Each row below holds a small network's activations on one input, seen along a few directions.
In each table, some parts of the input vary, and every possible input appears once, in random order.
A made-up example of a description, with smaller parts first: ring(5) and (point or line(11) or (values(3) and line(4))).
Shared parts are said once, and a part with two or three values counts as separate values.

Other details of the inputs vary at random and push rows far along three fixed directions, the same in every table; ignore that.

Rows:
R1: [ -7 -14  -7 -12   6   3  10  10  14  -4 -19  -8]
R2: [ 14 -15  -5   2   3  -6   3   9  -1   4   9 -11]
R3: [-23   2  -4  -1  -6  -5 -18  -2 -12  11   0   1]
R4: [ 12  -1   1   3   6  15  -1   7   6  -5 -10   4]
R5: [ 12 -12 -14   2   6   7   1   6  -9   8  -6  -3]
R6: [ 19  -4   4  16  -6   1  -1   1 -12  -7   2  -3]
R7: [26  0  4 -2 -3 -2 11  4  3 -1  6 -6]
R8: [ -7  21   9  -1 -11  17   2  -3   3 -14   2  10]
R9: [ -1  13  11   4  -9  -1   3   2   1 -12  -2   2]
R10: [14  3  7  9 11  8 -2 -6 -3  2  1 -2]
R11: [ 4 -3 -7  3 -4 10  7  3  1 -4 -2  0]
R12: [-10  -4 -11   3  -6  -9  -8   1  -3  13   0   6]
R13: [-9 23 17  2  3 15  0 -8  9 -8  4  7]
R14: [-27 -11 -19 -29   3 -16   7   5   0  15 -21 -14]
R15: [-33  13  11  -2  -8 -10 -10 -10   8  -7  12  14]
R16: [-15  16  13  -9   4  12  10  -4  13 -13  -1   3]
R17: [-20   3  -9  -4  -9  -6 -16  -6  -9  13   1   5]
R18: [-12 -12  -7  -6   0  -7   4   7  14   0 -14  -3]
R19: [-47 -19 -19  -3 -11 -20 -25  -4   3  23   0   5]
R20: [ -8   7   9  -2  -8   3   9   4   4 -15  -6  -3]
R21: [ -6   6   0  10  -6   1 -26   0  -9  16  25  11]
R22: [ -5  19  15   0  -9   3   3   6  15 -11  15   8]
R23: [ 11  -4   7   5   5   5  10  -4   3 -10   2  -3]
R24: [11 -3  6 12  6  9  2 -7 -2 -4  5 -4]
R25: [ -1 -25 -17  15  -3 -17 -24  -2 -10  22   2   3]
R26: [ 9  5 -2 -3 -2  1  4  2 -5 -1 -6  2]
R27: [18 -9 -7 -7  4  1  1  3 -7 12  4 -9]
R28: [ -2  12   5  -5  -9  -1  11   0   7 -11  -7   1]
R29: [ 12 -13 -12   0   0   4   3   2 -14   4  -4  -7]
R30: [ 3 -4  6 -1 10  6  0 -3 -2 -7  0 -2]
R31: [ -3  -5  -7 -16  -2 -10  19   6   5  -3 -17 -11]
R32: [ 10  -2   8  19   1   6  -3 -10  -3  -3  11   0]
R33: [ 27 -17 -10  -3   4 -13   2   3  -8  16   3 -13]
R34: [-10  -2  -1 -13  12 -10   5  -2   5   6 -10  -7]
R35: [ -1  -1   5  -7  11 -11   4  -1   4  -5  -4  -2]
R36: [ -8  15  19   3  -3   3   2  -6  10 -18   7  10]
R37: [-21  16  -1  -3 -12  -5 -13  -6  -2   6   2  11]
R38: [15  6 -2 13 -3  8 -6  2 -6  3  3 12]
R39: [-31  -7  -3  -5  -1 -24 -14 -10   0  12   3   1]
R40: [14  7  9 15  7  4 -8 -9 -5  3  7  3]
R41: [ 14   5  -1   9  -5  13  -8  -4 -13  -1   4   6]
R42: [ 19 -19 -18   4   9   0  -1   7 -13  14  -8  -6]
R43: [ -1   3   2  -4  -1  -8   4   5  -2  -3 -12  -7]
R44: [ 10 -14  -3   5  13   3   1  -5  -7   6  -2 -12]
R45: [-10  18   6  -5 -10   5  13   3  17 -12  -6   7]
R46: [ 18 -17 -10   3   8  -5  -4   5 -19   9 -10 -14]
R47: [ -6 -10 -11 -11   0  -2  19   7  10  -4 -15 -12]
R48: [-25   1 -10 -17  -7 -15 -14  -3  -1  25   8  -1]
R49: [20 -4  7  6  8 -1 10 -3  1 -7 -1 -4]
R50: [-2 -3 -4 -5 -7 -4 11  2  0 -5 -6 -4]
R51: [22 -4  1 16  2  4 -7  4  1 -1 -3  8]
R52: [-23  -6 -18 -14   0 -14  -2   3   2  17 -13  -4]
R53: [-10  -5   0   2   5 -16 -13  -8  -5   8   3   1]
R54: [11  4  7  7  8 11 -4 -7 -5 -1  6  4]
R55: [  4  -3  -2 -16  -1   1  15   5   8   0   1 -11]
R56: [24 -5  1  6 -7  4  3  0 -4  0 15 -2]
R57: [12 -4  5  5 10  7 -2 -3 -7 -9  6  2]
R58: [  3  17   8 -15  -3   1   9   4  11   0   2   0]
R59: [-5 24  6  1 -7 16  2  2  8 -8  0 14]
R60: [ 0 14 14 -1  7  2 -2 -4  4 -9  0  7]
R61: [ -8  20  18  -2   4  13  -3  -5   6 -13   4  11]
R62: [12 -2 -2  7 -4  6 12  6  3 -8 -3  3]
R63: [-13  -7   0  -6   6 -11  10  -4   9   2  -7 -13]
R64: [ 1 17 10 -5  1  6 -1  9  8 -2  9  4]
R65: [ 3 -2 -6  1  0 12  5  6 -1 -2 -4  2]
R66: [ -6  -9  -9 -17  -1   0  19   6   3  -5 -15 -13]
R67: [  1   0  -6 -14   2   6  12   5  -2  -2 -13  -6]
R68: [ -8   4  11  -6   5   6   7  -3   8 -15  -1   0]
R69: [  2  -1   1  15   3  -8 -26 -11 -16   9  17  13]
R70: [ -9  -5  -6 -10   7  -5  -1   8  11   6 -18  -1]
R71: [-32   8  -5  -5 -13   4  -2   0   8   1   2  11]
R72: [21 -1  7  5 11  0  8 -3  1 -5 -2 -4]
R73: [ 11   0   0  10 -11   7   3  -2  -7  -8   6   5]
R74: [ -1  -2  -1 -18   9 -13  13  15  13   3  -7 -14]
R75: [-14 -10  -2 -11   8  -4   9  -3   5   0  -6 -10]
R76: [  0  16   9 -10   3   0   5  11  13  -2   3   0]
R77: [19  2  5 -3 -6  1 12  3  5 -4  8 -4]
R78: [-13  12   8  -6  -1  16   4   6  19 -13  -9   9]
R79: [ 20 -22 -11   0  11  -3  -2  11  -9  13   6 -15]
R80: [ -8  10   8  -6  -3  10   6   5   1 -12  -8  -3]
R81: [17  3  7  1  1 -3  7 10  7 -4  8 -4]
R82: [13 -5 -4 12 -6  9  5  3 -2 -5  3  5]
R83: [14  4 10  6 10  1  7 -4  4 -4 -3 -5]
R84: [ 19 -22  -6  10  12 -12   2  -5  -8  11  -3 -16]
R85: [  1  -2   2  15   4  -3 -27 -12 -16  11  15  11]
R86: [18  3  0  7 -5  1  3  0 -8 -3 -1  4]
R87: [ 13   9   7   9  -2   3  -6   2 -10  -4  -1   3]
R88: [ -6   7  -6  18 -14  -3 -21  -7  -9  13  13  17]
R89: [ -7   0  -8  23 -19  -2 -21  -9 -11  11  18  17]
R90: [ -6   9  10 -10  11   6   4  -1   6 -12  -3   3]
R91: [ 15 -24 -11   6   4  -3   0   4 -18   4  -6 -17]
R92: [ 13  -1   0  14 -12   7  -3  -5  -9  -7   8   4]
R93: [ -6   2  -6  22 -17  -4 -22  -7 -11  12  17  20]
R94: [-1 14 11 -1  6  8  1 -5  5 -5  1  6]
R95: [-20  11   1   8  -8   5 -25  -3   3   8   5  21]
R96: [-23 -15  -7 -14   6 -20   7  -4   7   8  -8 -13]
R97: [-13  -6 -13 -11   1   3   8   5   4   4 -12  -6]
R98: [12  4  8  6 10  4 -7 -4 -6 -6  6  7]
R99: [-24   1   3  -7   1 -18  -5  -6   5   0   3   4]
R100: [ -9 -19  -8   8   3 -11 -20 -10 -15  11  13   2]
R101: [-25   8  -3  -1 -17   1 -10  -8  -2   1   6   8]
R102: [ -1  11   6 -15  -4   9  10   3   9  -3   5  -2]
R103: [  0  11   5   2 -13   4   6  -2   3 -12   1   5]
R104: [17  6  2 12 -8  2 -6 -4 -9 -2  4  6]
R105: [ -8 -12   1 -14  11  -8  15   1   9  -9 -11 -14]
R106: [ -2  -9   3  -8   9  -5  12   0   6 -12  -4  -7]
R107: [ 14 -15  -6   1   5  -2   1   9  -3   6   9 -11]
R108: [12  4 -4  1  2 15  7  5  0 -4 -6  1]
Description of these inputs: ring(9) and (values(2) or line(4) or line(6)).
Q: The inputs of R61 and R39 match in every part but the ring(9) part. If R3 is changed in the same way as R61 into R39, which row does it become?
A: R9
Q: The inputs of R79 and R107 match in every part but the ring(9) part. If R16 is changed in the same way as R79 into R107, which row does it become?
A: R75
Q: The inputs of R86 and R50 match in every part but the ring(9) part. If R53 is changed in the same way as R86 into R50, which row does it become?
A: R36
Q: Start at R32 and move only the line(4) part, one step at a time. The first step leads to R23. Which rows follow, in order?
A: R105, R106
Q: List by row number the other rows that have the ring(9) part in common with R94.
A: R10, R14, R17, R42, R46, R48, R59, R64, R85, R95, R98
Q: Change only the line(6) part in R4. List by row number the other rows that result.
A: R3, R5, R41, R67, R108
Q: Change only the line(6) part in R25. List by row number the other rows that result.
A: R9, R28, R31, R45, R93
Q: Change only the ring(9) part in R33. List by row number the other rows that result.
A: R7, R27, R48, R55, R56, R58, R77, R102
Q: Change only the values(2) part in R21. List by row number the other rows that result.
A: R27

Rows:
R109: [-40 -15 -20  13 -15 -15 -34 -17 -19  23   6   8]
R110: [-35  38  12   4 -24  15 -18  -4  15  -1  14  35]
R111: [ 14   9  15  37 -12  -2 -28 -18 -14   5  39  19]
R112: [ 45 -32 -17  11   7   3  14   9 -10  -2 -10 -13]
R113: [43  2 -1 16 -3 20  1  7 -8 -2  5  7]
R114: [ 12 -33 -26   5   9  -7 -13   0 -31  26 -11 -14]
R115: [-32  16  -2 -35   2   4  21  10  19  -9 -27  -5]
R116: [ 41 -23 -12   4   2   5  22  12  -4  -5 -12 -15]
R117: [  9  -2   6 -24  22  -8  25   9  17  -1 -15 -22]
R118: [ 16  25  14   6 -21  20  18  14  18 -24   9  11]
R119: [ 17  13  14  28 -18  -3 -27 -20 -23   4  43  16]
R120: [-19   0  16 -15  19  -2  21  -1  28 -21 -13  -8]
R121: [ 61 -16  13  28  20   5   6  -4 -15 -17   6  -7]
R122: [ 11  27  15   8 -11  24  17   0   6 -30  -3  12]
R123: [-36 -10 -26 -20 -12 -21 -11  13   5  31  -1  -5]
R124: [-37  26  23   6   2   7 -25 -13  14  -6  21  27]
R125: [-12  12  17 -25  21  -4  16   4  21 -13 -16  -8]
R126: [-16  12   2 -21   8  13  18   7  16 -14 -28  -6]
R127: [-26 -30 -26  -5  -3 -20  -9  -5 -20  22 -13 -13]
R128: [-15 -19 -17 -21   7 -33 -13  -4 -15  33   6 -20]
Q: The inputs of R118 and R123 match in every part but one. If R119 is changed in the same way as R118 into R123, which row does it become?
A: R128
Q: Describe the family of inputs behind these rows.
A: values(2) and (line(4) or line(6))
Q: Start at R119 and move only the line(4) part, one step at a time. The first step leads to R111. Which rows follow, in order?
A: R121, R120
Q: Change only the values(2) part in R121. List by row number the other rows that result.
A: R125
Q: Change only the line(6) part in R110. List by row number the other rows that result.
A: R113, R114, R115, R123, R126

Rows:
R129: [-17  -8 -14  10 -16  -2 -15  -4 -10  12   7   7]
R130: [ 17  10   4  13 -15   9  -2   0  -7  -4  13   8]
R131: [ -6  19  16   0  -2   4   4  -1  15 -12   5  10]
R132: [-16 -12  -5 -17   8 -17  12   3   7   2 -16 -16]
R133: [ 28  -3   7  -3  14   2  12   5   2  -3   2 -12]
R134: [-21   0 -12  -4 -12 -11 -19  -1  -6  23  11   5]
R135: [ 46 -16   0  17  18   8   0   0 -15  -1   0  -8]
R136: [-17  -7  -5  10  -4  -8 -19 -11 -11   9   8   5]
R137: [29 -4 -4 -2 -1  5 16 11  2 -4 -1 -8]
R138: [ 14   7   2  17 -12  14  -5  -1  -9  -8   3  12]
R139: [-15  -9  -5  10  -6 -11 -17  -9  -6  11  11   7]
R140: [-9 18  6 -1 -9 18  3  4 12 -9  0 12]
R141: [ 24  -5  -5   1   3  11  12   6  -5  -9 -14  -5]
R142: [-12 -11  -5 -23   8 -19  13   5  11   7  -6 -17]
R143: [28 -4 -4  2  2  5 14 11  2 -5 -7 -5]
R144: [ -4  22   9  -6 -11   9   4   7  12  -7   8  10]
R145: [ 16  11   3  16 -12  10  -4  -1  -9  -6   6  10]
R146: [28 -1 -2  0  6  7 11 11  1 -2 -8 -6]
R147: [  9 -15  -7  23   2 -11 -30  -8 -19  21  20   7]
R148: [-14  -7 -14 -21   2 -10  12   7   2   5 -21 -14]
R149: [ 26  -1  -3   0   6   9  12   7  -6  -5 -12  -6]
R150: [  7 -14 -16  22  -8  -1 -29  -8 -28  21  10  10]
R151: [-16  -4 -13   6  -9   1 -19  -4 -10  16   6   9]
R152: [-26 -13  -9 -23  14 -13   7   4  13   9 -18 -15]
R153: [ -9  17   6  -1 -10  17   3   7  13 -10   2  13]
R154: [  7 -22 -10  -3  10 -14   3  -2 -10   8  -6 -18]
R155: [  8 -24 -10  -3   8 -16   4   1  -5   9  -2 -16]
R156: [ -7  22  17  -4   1   8   2  -4  10 -10   5   7]
R157: [-20  15  12  -2  -5   5   4  -4  14 -14  -1   8]
R158: [-14  -6  -4   9  -3 -12 -19  -8  -4  13  12   7]
R159: [15 10  3 13 -6 16 -8  0 -6 -3  4 13]
R160: [-14  -5 -12   6 -10  -5 -21   1  -6  16   7  11]
R161: [-14 -12  -6 -20   9 -17  12   4  12   6 -10 -16]
R162: [  8 -14  -7  21  -1  -9 -28 -15 -27  18  20   4]
R163: [-16  -8  -5   8   0  -7 -21  -5  -4  13  11   8]
R164: [-16  19  15  -9  -1   1   2   1  17  -8   7   7]
R165: [ 17  13   4  10  -9  12  -5  -1 -10  -2  11   9]
R166: [-18  16  13  -3  -6   1   5  -3  16 -13   2   8]
R167: [ 22  -7  -6   2   2  15  14   6  -5 -10 -12  -6]
R168: [ 28  -5   7  -3  13   0  12   7   3  -5   3 -11]
R169: [ 10 -14 -16  24 -14  -9 -24  -5 -22  21  17   9]
R170: [ 22  -6   4   2  15   9  10   1  -3  -9 -10  -8]
R171: [ -9  20  15  -1  -1   9   2  -6   7 -16   0   9]
R172: [-17  -5  -5   8   1  -4 -21 -11 -12  12   6   7]
R173: [ -8  20  17   1  -3   5   3  -5   7 -16   1   8]
R174: [-5 22  9 -3 -9  9  3  7 12 -8  2 12]
R175: [-21  16  12  -3  -4   7   4  -5  10 -15  -2   8]
R176: [-16  -4 -13   7 -10   2 -18  -5 -14  15   4   8]
R177: [-16 -14  -7 -19  14 -12   8   7  11   5 -13 -13]
R178: [24 -7  4  2 16  7  9  5  3 -6 -6 -8]
R179: [-17  22  15  -7   2   4   0  -3  12  -8  -1   8]
R180: [-14  -9 -13 -18  -2 -13  14   9   6   5 -19 -14]
R181: [-25 -14 -17 -22  -3 -14  12   9  11   7 -21 -12]
R182: [-16 -14 -17 -18   0  -6  13  10  10   6 -16 -11]
R183: [ 27  -3  -3  -1  -2   6  16   7  -5  -8  -5 -10]
R184: [ 16  -6   5  -5   6  -5  15   3   1  -6  -1 -14]
R185: [ 49 -12  -7  15   8   9   2   6 -17   3  -3  -6]
R186: [ -9  17  16   2  -5   6   4  -4  11 -16   2   8]
R187: [24 -9  2  4 11  5 13  5  5 -9 -5 -7]
R188: [  7 -23 -10  -2   8 -16   4   0  -7   9  -4 -18]
R189: [ 44 -18  -2  18  18  11   1   0 -14  -2  -1  -7]
R190: [-12   0   0   2  -1 -12 -18 -11 -13  16  15   3]
R191: [ 50 -13  -8  13   2   9   5   4 -21   0   2  -9]
R192: [-14 -13 -15 -18   0  -9  11  10  10   6 -19 -10]
R193: [-15  -3  -3   7  -1 -11 -20 -12 -13  11   7   6]
R194: [ -9  18  16   1  -3   8   3  -5   8 -17   1   8]
R195: [-6 21 17 -4  1  7  1 -1 13 -9  7  7]
R196: [13  8 10 15  4 12 -8 -6 -4 -6  9 10]
R197: [-16  -5  -5   8  -2  -7 -20 -12 -12  10   8   6]
R198: [-12  -5  -1   5  -8 -16 -15  -9  -7  14  19   3]
R199: [ 22  -8  -6   4   0  14  15   7  -4 -11 -11  -7]
R200: [-14 -10 -14 -20   4  -7   8  11   9   9 -20 -11]
R201: [-10  14  14   3  -5   9   5  -3  14 -16   3  10]
R202: [ -9  15  13   2  -2   9   4  -2  15 -14   4  11]
R203: [ -6  22  18  -6  -3   5   5  -5   6 -13   8   5]
R204: [-11   0   0   2  -1 -12 -19  -9 -10  17  16   3]
R205: [ -8  22  17  -2   2   8   1  -5   7 -12   0  10]
R206: [-14  -9  -5 -20  15 -14   7   5  10   8 -15 -15]
R207: [-11  17  14   0  -1  12   3  -6   7 -16  -1  10]
R208: [ -8  20  16  -1   2   8   0  -1  14 -10   3   9]
R209: [-17 -10  -6 -20  14 -11   8   1   4   4 -19 -15]
R210: [ 23 -10  -7   4  -2  12  17   9   1  -9  -8  -6]
R211: [16  9 13 13 -4  5 -3 -8 -8 -8 16  5]
R212: [-24  -2  -4  -1  -1 -13 -20 -11 -10  17   9   3]
R213: [ -7  18  16   2  -5   3   5  -2  13 -14   4  10]
R214: [-26 -13 -17 -22  -3 -13  12   8   8   6 -23 -13]
R215: [-12 -10 -14 -22  -5 -14  16  10   8   7 -11 -15]
R216: [ -9  16  15   3  -5   8   5  -3  11 -16   2   9]
R217: [28 -1 -2 -4  4  8 13  9 -3 -2 -5 -9]
R218: [-14  -5  -3   7   0 -10 -22  -5  -4  14  12   7]
Q: The inputs of R205 and R206 match in every part but one. If R170 is changed in the same way as R205 into R206, which row does it become?
A: R178
Q: The inputs of R195 and R156 match in every part but one. If R133 is changed in the same way as R195 into R156, which row does it become?
A: R204
Q: The inputs of R180 and R149 match in every part but one. If R186 is changed in the same way as R180 into R149, which row does it become?
A: R209
Q: Describe the family of inputs behind these rows.
A: ring(9) and (line(4) or line(6))
Q: Change only the line(4) part in R159. List by row number the other rows that result.
A: R151, R185, R217
Q: Change only the ring(9) part in R192. List by row number the other rows that result.
A: R138, R141, R150, R159, R160, R181, R200, R214
Q: Change only the line(6) part in R211. List by row number the other rows that result.
A: R136, R154, R173, R175, R194
Q: List by row number the other rows that have the ring(9) part in common with R207.
A: R141, R148, R162, R167, R171, R191, R193, R197, R203
Q: Start at R215 and move only the line(4) part, one step at a time. The first step leads to R169. Which rows follow, in order?
A: R181, R210
